Each row below holds a small network's activations on one input, seen along a few directions.
Each table varies a few parts of the input and shows all the possible inputs, shuffled.
A made-up example of a description, with smaller parts first: one of 4 places along a line, together with either a single point or one of 9 places around a ring or (one of 2 separate values, together with one of 5 places around a ring).
Shared parts are said once, and a part with two or three values counts as separate values.

Other details of the inputs shift rows strongly along two fixed directions, in all tables alike. That doesn't count.
These rows show it; all are for the same input, with only those details redrawn:
.75	.29	.82	-.17	.08	-.09	.24	-.42	.80	-.65	-.15	-.01	-.12	.25	-.18
.74	.35	.81	-.22	.07	-.05	.25	-.38	.80	-.58	-.19	-.04	-.17	.23	-.18
.79	.32	.83	-.17	.04	-.13	.20	-.43	.82	-.67	-.16	-.03	-.14	.21	-.19
-.01	-.38	-.14	.22	.03	.22	-.20	.05	-.36	.26	-.21	-.28	.02	-.07	.20
.23	.21	.44	.09	.26	.13	.22	-.16	-.01	.02	-.28	-.25	-.07	.21	-.03
.15	-.62	-.13	.02	-.28	.11	-.44	.12	.13	-.08	-.09	-.14	.11	-.31	.28
-.04	-.37	-.09	.24	-.05	.16	-.20	.04	-.37	.22	-.21	-.30	.03	-.09	.21
.46	.51	.75	.01	.35	.08	.44	-.38	.17	-.13	-.30	-.22	-.17	.40	-.18

A family of inputs:
r1: -.39	.46	.17	-.20	.59	-.38	.17	-.12	.04	.73	-.46	.29	.11	.50	-.13
r2: .01	-.50	-.11	-.03	-.28	-.06	-.77	.09	-.01	-.24	-.12	-.13	-.23	-.36	.00
r3: -.18	-.17	-.29	.50	.24	.18	.09	.50	-.34	.21	.03	.00	.25	-.31	-.07
r4: -.29	.53	.03	.52	.58	.19	.17	.16	-.69	.08	-.12	-.06	-.07	.13	-.36
r5: -.19	-.60	-.63	-.24	-.35	-.43	-.24	-.28	.12	-.22	.02	-.02	-.21	-.27	.17
r6: -.43	.01	-.70	.10	-.10	-.08	-.09	.12	-.27	.33	.50	-.18	-.17	.22	.17
r7: -.39	.63	.21	.36	.03	.27	.67	-.20	-.66	.75	.24	.05	-.22	.42	-.26
r8: .07	-.71	.04	-.36	-.65	-.18	-.28	-.48	.79	-.57	.21	.35	.19	-.35	.07
r9: .02	-.37	-.13	.24	-.04	.19	-.21	.00	-.34	.24	-.22	-.27	.03	-.06	.22
r10: -.34	-.42	-.45	-.02	-.34	.12	.00	.09	.33	-.18	.29	.24	.33	-.59	-.07
r11: -.08	-.03	-.11	.20	.05	.24	-.39	.40	-.70	.27	.33	.24	-.23	-.09	.35
r12: -.50	.58	-.17	.20	.61	.25	.44	.07	-.65	.06	-.15	-.10	-.15	.17	-.38
r13: .20	-.04	-.49	-.71	-.17	-.33	-.49	.37	.08	.55	.33	.36	.59	.00	-.06
r14: -.20	.77	-.37	-.05	.36	.02	.60	-.31	.19	-.29	-.05	-.07	-.15	.17	-.29
r15: .04	-.26	-.52	-.62	-.35	-.33	-.38	.62	.76	-.25	-.10	.73	.64	-.05	-.13
r16: .17	-.39	-.02	-.25	-.36	-.23	-.05	.20	.95	-.72	.38	.12	.49	-.61	.14
r17: .06	-.02	-.02	.27	-.11	.25	-.10	.52	-.51	.52	.18	.17	-.07	-.27	.42
r18: -.05	.48	.35	.15	-.33	-.11	.28	.14	-.08	.20	.22	-.11	-.04	.13	.18
r19: -.23	-.36	-.13	.20	-.27	-.11	-.01	-.28	-.33	.16	-.13	-.27	.21	.03	.33
r20: .06	.58	.35	-.17	.30	.05	.25	-.06	-.14	-.13	.33	.12	-.45	.38	-.16
r21: -.42	-.46	-.28	-.11	.11	.07	-.18	.01	-.49	.11	-.12	-.18	-.34	-.02	-.07
Question: What do these inputs look like to the network?
Answer: one of 3 separate values, together with either a single point or one of 6 places around a ring
Question: Changing only the choice among 3 separate values turns r15 into r13. The same change can be made to r4. Which row results?
Answer: r11
Question: Change only the choice among 3 separate values in r12. List by row number the other rows that result.
Answer: r20, r21
Question: List by row number the other rows that have the choice among 3 separate values in common with r1.
Answer: r2, r5, r8, r9, r19, r21
